Each row below holds a small network's activations on one input, seen along a few directions.
In each table, some parts of the input vary, and every possible input appears once, in random order.
Descriptions start from the smaller parts, as in this example, which fits no table here: values(3) and (point or ring(9) or (line(6) and ring(8))).
Shared parts are said once, and a part with two or three values counts as separate values.

Table:
row 1: [-26  25 -44  10  14 -10  -2  16  37  -7   3 -19   4 -15   4  11  31  15]
row 2: [-14   8  38  12 -10  -1 -17   0 -24  22  46 -20  -7  15  -4  16  27   1]
row 3: [-28   2 -16  -8  -3 -13   6   4  33  11  22 -16  14  32 -10  21  27  -2]
row 4: [ 20  -6  23 -16   5  28   1  18   6  -7  -5 -20  20  20 -26  14 -10   8]
row 5: [ -7  -7  15  20 -25 -17  47  32  10  -4 -90  69 -32 -57  47 -12  -2   2]
row 6: [ 12  -9 -70  22  62  24   6  -8 -27 -12  -4  -1   0 -17 -15 -31  -1  21]
row 7: [-22  20 -49  38  67  14 -20 -19 -12  -8   2  22   5 -20 -20 -31  27   4]
row 8: [  8  -9  13 -18 -20  12   5  17 -46  17  29 -45  -6  15  -6  15  -7  10]
row 9: [ 29 -17  34 -13 -19   7 -26 -17 -21  -8  23 -19  29  22  -3  23 -47 -18]
row 10: [-24  -7  -1  -2 -36 -29 -30 -38   2   2  49 -15  23  33  13  28 -15 -25]
row 11: [  2 -25   9 -16 -25   5 -15 -24 -58   1  39 -29   3  23 -10  22 -37 -13]
row 12: [  6  21  31 -43 -23  -5  -7  -5  32  16  26 -33  -6  15   0  -1 -11   5]
row 13: [  6 -14  -5 -21  11  17  15  19 -37   3  11 -27 -10  29 -31  15   5   6]
row 14: [ 16  13 -59  -7  55   1 -18 -24  41 -15 -14  13   6 -17  -9 -53   6  22]
row 15: [-17  26  -4  28  39  -2  -8  12  -8  -9  13  -5 -18 -20 -23  10  42  18]
row 16: [ 15  21   0   1  27  33  -5  28   9 -23 -22 -20   6 -21  -7   4 -11  29]
row 17: [ 14  26 -20 -21  14  -2 -14   6  51 -10 -14 -24 -18 -19  -4  -9  19  24]
row 18: [ 20  -2  21 -37 -32 -25 -41 -45  16   4  32 -18   3  28   1   8 -29 -25]
row 19: [ 14 -38  48  25 -83 -33  28  -9 -17  16 -43  78 -14 -11  50   0 -35 -50]
row 20: [-19   8  19   6  21   0  -8   3 -16  11  27  -1  -5  24 -34  18  39  -6]
row 21: [ 21  13 -38  10  64  34  -6  -3   1 -29 -25  13  27 -17 -11 -32 -20  22]
row 22: [  7   2 -29   8  25  21   5  24 -24  -7  -6 -33 -22 -17 -15   7   8  23]
row 23: [  4  13  10 -46  -1   0  -5  -3  46   8   5 -17  -3  23 -24  -1   5   4]
row 24: [ 13   7  43 -17 -15  27   7  15  -9   1  15 -36  20   8  -5  12 -28  12]
row 25: [  2 -25 -19  41   7 -14  38   6   5 -16 -97  83 -14 -44  46 -59  -6 -14]
row 26: [  1 -23  57  11 -77 -13  64  20  -2  11 -46  61 -17 -29  51  -7  -9 -29]
row 27: [ -7 -32  41   6 -46 -15  55  29  10  10 -72  81 -26 -18  33  -4  -8 -30]
row 28: [-15   8   2  -7 -28 -21  -2   2  18  18  43 -32   8  25  19  24  18  -1]
row 29: [-22  10 -80  21  50 -10  -7 -14  24 -13   0  16  26 -12  -3 -35  20  16]
row 30: [ -8  -8  29  15 -17 -15 -43 -41 -40  15  53  -4   6  22  -5  26   3 -27]
- Changing only one part turns row 18 into row 17. The same change can be made to row 30. Which row results? => row 15
- What is each input in this table made of? => line(5) and (point or ring(5))
- Change only the line(5) part in row 29. List by row number the other rows that result. => row 1, row 3, row 10, row 28
- Change only the line(5) part in row 21. List by row number the other rows that result. => row 4, row 9, row 16, row 24

Table:
row 31: [ -4  17 -35 -12  23  -7  -8  -1  36  -4   2 -13   5   1  -8 -12  13  13]
row 32: [-13   5  17  -4 -19 -15 -24 -19   3  13  40 -12   3  18  -2  19   7 -13]
row 33: [  2 -17  -1  36 -15  -8  51  17  17  -7 -88  82 -17 -51  41 -38   3 -10]
row 34: [ -9  -1 -44  16  36   7  -8  -8 -22  -7   8  -4   6  -4 -12 -10   5   8]
row 35: [ 17 -11  27 -13 -10  18  -9  -7 -26   1  18 -16   5  17 -10  12 -24  -5]
row 36: [  3  18 -14  -6  34  17  -1  22  10  -6  -1 -27  -3  -5 -20   2  17  26]
row 37: [ -2   1  18 -25 -29 -15  -8  -8  24  10  22 -18   7  25   4  15  -4  -9]
row 38: [ 15   4 -23   0  41  25 -11  -2 -13 -12  -3 -11   3  -7 -20 -14  -7  16]
row 39: [  5 -28  43  18 -63 -18  51  13  -1   6 -67  71 -23 -31  51 -13 -14 -27]
row 40: [ -5 -11   9   3 -16  -3  -8 -13 -37   3  34 -11  10  19  -1  18 -14 -12]
row 41: [-13  19 -31   9  34  -7 -25 -14  15  -3  16  -6   4  -3 -14  -8  23   8]
row 42: [  4   5  35 -23 -15   6  -1  19  -6   6  19 -36  -1  20 -10  31  -3   5]
- What is each input in this table made of? => values(2) and (point or ring(5))
- Changing only the values(2) part turns row 36 into row 42. The same change can be made to row 31. Which row results? => row 37
- Change only the values(2) part in row 41. List by row number the other rows that result. => row 32

Table:
row 43: [  0 -13  -2  35   8   5   9  -6 -28  -7 -26  39   1 -23  14 -17  -6  -8]
row 44: [  0  -6  27   6  -7   6 -24 -19 -38   6  35 -13   1  13  -8  19  -8 -10]
row 45: [  3   5  28 -19 -10  12   8  25   0  10   6 -30 -11   9  -8  21   7  11]
row 46: [  1  12  25 -29 -25 -13 -13  -3  32   8  24 -21   5  22  -1  17  -1  -5]
row 47: [-10  42 -71 -11  91  17 -62 -17   8 -11  70 -78  24  20 -55   1  26  40]
row 48: [  2   0  -2   9   5   6  38  34  14  -3 -54  28 -20 -30   9 -17  15  11]
row 49: [ 18 -15 -10  11   9  16  22   7 -19 -13 -42  24   0 -23  12 -23 -24   4]
row 50: [-17  -7   9  -5 -36 -24  -8 -16  -1  14  36  -8   6  26   8  21   1 -19]
row 51: [-17 -13 -18  22 -18 -28  22  -7  14   2 -28  52  -5 -12  23 -17  11 -20]
row 52: [  1   4  -2   0  -8 -16  14   3  47  -2 -43  38  -8 -18  15 -21   9  -6]
row 53: [ 18  -9  16 -19 -10  18  -7  -1 -29  -3  21 -32   7  17  -9  17 -30   2]
- What is each input in this table made of? => point or (values(2) and ring(5))
